Each row below holds a small network's activations on one input, seen along a few directions.
In each table, some parts of the input vary, and every possible input appears once, in random order.
Descriptions start from the smaller parts, as in this example, which fits no table here: line(6) and (point or ring(11) or (values(2) and ring(8))).
Shared parts are said once, and a part with two or three values counts as separate values.

Other details of the inputs shift rows strongly along two fixed directions, in all tables alike. That doesn't count.

Table:
row 1: [-27 -22  12 -17  32 -32   2  -9  -6  -4  24  -1]
row 2: [  0   7  -5  -9 -15  22  17  33  15 -14 -14  -4]
row 3: [ -3  10 -13   5 -21   9   5   6   3  -2  -6  -5]
row 4: [-24 -14  11 -17   0 -19   6   6  -5   1  12  -6]
row 5: [ -3  -1 -11  -5 -10  29  14  27  -6  -6 -31 -11]
row 6: [ 2  9 13 -2 12 -6  6 -6  6  3 15  3]
row 7: [ -1   7 -12 -14 -10  26   8  23 -12  -8 -32  -5]
row 8: [ 40  -7   6  30 -23   8 -30 -17  11  -4   4  20]
row 9: [-17   4  -4 -27  12  11  23  22   7 -20  -8   2]
row 10: [ -1   1   4   1   6  -5   2  -4 -15  23  -3  -9]
row 11: [ 30  -4   4  27  12  -3 -20 -27  -6  23   4   7]
row 12: [-21 -19  21  -6  22 -35   2 -21  -6   9  30   1]
row 13: [-18 -19   2 -10  -1   9  13  15   5 -25  -6   1]
row 14: [ -7  -1 -25  -3  -7  27  11  15  12 -24 -18   0]
row 15: [ 23   4   3  15   6  -9 -19 -14 -13  24   2  -2]
row 16: [  1   2   1  18  14 -35 -19 -28  -3  30  33  -1]
row 17: [-11   4 -19  -2 -15  26  19  12   8 -23 -19  -2]
row 18: [  8   5 -11  23 -12  14   1  -6   9  -9  -5   4]
row 19: [ -8  11  10 -15   5  -9   9   9   2   7  12  -5]
row 20: [  0  -7  -2   6  12  15  11   3  -7   1 -15  -5]
row 21: [-34 -12  20 -22  17 -35   3  -4 -13   8  27  -8]
row 22: [ 11  -4  10  15  24 -29 -20 -26 -15  41  20  -4]
row 23: [-15   4   7 -17  11 -15  16  11   4  11  13  -8]
row 24: [-18   8  -5 -31   3   6  19  30   4 -12  -8  -3]
row 25: [ 14  -9   0   5 -24   6 -16   8   6  -7  -2   7]
row 26: [ 8  3  0 -5 10  3  5  6 12 -9  3  4]
row 27: [-24 -13  15 -16  11 -13   7  -4  -6 -11  13   0]
row 28: [  6  -3  -9   4 -24   3 -21  -6   3   5 -26  -2]
row 29: [ 23  20 -10  20 -28   7 -18  -9   1   1  -5   8]
row 30: [-23  -3  -4 -22  15  20  24  15 -13 -11 -22 -11]
row 31: [ -2  -2   3 -11 -19   2  -6  12  -4 -14  -5   6]
row 32: [ 34   9  -1  21  -9  19 -14 -14  -9   4 -18  11]
row 33: [-38   5  -5 -19  11 -13  17   5  -8   1   9 -15]
row 34: [-12 -13  -9  -6  -1   1  -7  -9   4  -5 -25  -2]
row 35: [ -3   5   2 -14  11 -11   4  11   6   4  11  -4]
row 36: [-28  -2   2   2  22 -34   5 -12  -5  20  26 -12]
row 37: [  6   9  -1  -2 -10  17   1   8 -13   6 -18  -7]
row 38: [-28   3  -3  -7  17  -9  14  -9  -4  -4  11  -7]
row 39: [10  7  1  0 -7 14 12  8 14 -8 -3  5]
row 40: [ 17  -5  11  10 -10 -19 -26 -12  -2   6  17   7]
row 41: [23  4 -3  8 -4 15 -3  4 19 -6 -1 10]
row 42: [ 12  -6  13   8  -4 -11 -17 -18  -3  -5  11  15]
row 43: [ 44   8   2  36 -19  22 -16 -20  -4  12 -16  10]
row 44: [ -6 -13  12   2  -6 -15  -6   1  -1   2  13   0]
row 45: [ -6  -6 -10 -12  16  17  12  12  -8 -10 -21  -6]
row 46: [ -5   2 -15   1   4   6   3  -2   5 -14  -3   0]
row 47: [ 13   4   6   4   8 -17  -9  -4   9  19  20   2]
row 48: [31  8  8 25 -6  5 -7 -9 16  4  8 10]
row 49: [ 24  15 -10  24 -19  12 -14 -17   4  -7  -5  13]
row 50: [  0   9 -15   3  -9   3  -4   4   2  -4  -2  -3]
Description of these inputs: values(2) and (point or (values(4) and ring(6))).
The inputs of row 43 and row 10 match in every part but the values(2) part. If row 11 is changed in the same way as row 43 into row 10, which row does it become? -> row 22
The inputs of row 32 and row 7 match in every part but the values(2) part. If row 46 is changed in the same way as row 32 into row 7, which row does it become? -> row 50
Change only the values(2) part in row 29. List by row number the other rows that result. -> row 49
Change only the ring(6) part in row 24. List by row number the other rows that result. -> row 2, row 19, row 23, row 35, row 47
Change only the values(4) part in row 18. List by row number the other rows that result. -> row 13, row 20, row 48
